These are the activations of a small neural network, seen along a few directions. Each row is one input.
In each table, some parts of the input vary, and every possible input appears once, in random order.
A made-up example of a description, with smaller parts first: one of 6 places along a line, together with either a single point or one of 9 places around a ring or (one of 2 separate values, together with one of 8 places around a ring).
Shared parts are said once, and a part with two or three values counts as separate values.

Rows:
row 1: [-24, 17, 13, -13, -9, 14, -8, -13, 31, -5, -14, 11, -27, 13, -6, -24, -15]
row 2: [12, 8, 24, 5, 0, -9, 30, 4, -7, 7, -4, -40, 11, -5, 25, -13, -22]
row 3: [-12, 29, 14, 5, -5, 1, 27, -18, 24, 27, -24, -18, 13, -10, 16, 9, -20]
row 4: [8, -95, -70, -14, 9, 32, -16, 6, -61, -38, -7, 3, 6, 4, 18, 43, -10]
row 5: [-6, 24, 16, 31, -3, -13, 18, -5, 11, 32, -4, -5, 21, -19, -5, 32, 3]
row 6: [18, 1, -3, 3, 14, -14, 23, 11, -13, 4, 3, -7, 11, -1, 6, -7, 9]
row 7: [19, 6, 9, 17, 4, -21, 1, -2, -11, 22, 8, -2, 36, -19, -6, 23, 22]
row 8: [4, -7, -11, -23, 7, 13, -24, 12, -1, -25, 25, 22, -30, 18, -15, -21, 8]
row 9: [7, 1, -9, -9, 2, -4, -35, 0, 7, -3, 15, 20, 3, 1, -22, 2, 31]
row 10: [-10, 3, 13, -12, -14, 5, -1, 1, -3, -24, 2, 4, -32, 14, 11, -44, -22]
row 11: [-14, 13, 4, 10, -5, -4, -15, 4, 22, 3, 1, 12, -12, 3, -23, 0, 17]
Q: What is each input in this table made of?
A: either a single point or (one of 2 separate values, together with one of 5 places around a ring)

Rows:
row 12: [-11, 21, 21, -32, -9, 12, -3, 2, 12, -20, 1, 11, -29, 15, 10, -47, -13]
row 13: [8, 28, 20, 6, 7, -27, -26, 3, 24, 4, 20, 22, -13, 9, -38, -35, 38]
row 14: [-18, 50, 53, 14, -25, -15, -15, 9, 28, 1, 19, -4, -25, -2, -9, -35, 4]
row 15: [-11, -26, -7, 14, 9, 10, 38, -12, -12, 6, -39, -12, 4, 1, 18, 14, -32]
row 16: [-3, 48, 35, 34, -11, -17, 39, -6, 9, 38, 3, -25, 21, -26, 19, 17, -18]
row 17: [12, 11, 24, -2, 8, -2, 47, -5, -9, 12, -11, -24, 12, -1, 27, -15, -33]
row 18: [19, 27, 7, 27, 23, -32, 22, -5, 7, 40, -2, -3, 35, -20, -8, 18, 33]
row 19: [15, -69, -48, -40, 11, 37, -47, 32, -49, -57, 43, 25, -28, 17, -6, 19, 10]
row 20: [-12, -9, -17, -23, 9, 19, -15, 0, 18, -25, -10, -7, -40, 23, 7, -41, -8]
row 21: [-22, 9, -15, -8, -26, 4, -32, -4, 37, -4, -2, 20, -12, 11, -33, 10, 11]
row 22: [-6, -6, -11, 20, 0, -1, 8, -28, 8, 34, -29, 2, 39, -18, -6, 55, -1]
row 23: [30, -84, -62, -10, 5, 13, -14, 14, -73, -28, 7, -3, 36, -7, 19, 41, 9]
Q: What is each input in this table made of?
A: one of 2 separate values, together with either a single point or one of 5 places around a ring
Q: The inputs of row 21 and row 22 match in every part but the choice among 2 separate values. If row 12 is changed in the same way as row 21 into row 22, which row does it become?
A: row 17
Q: Change only the choice among 2 separate values in row 19. List by row number the other rows that result.
A: row 23
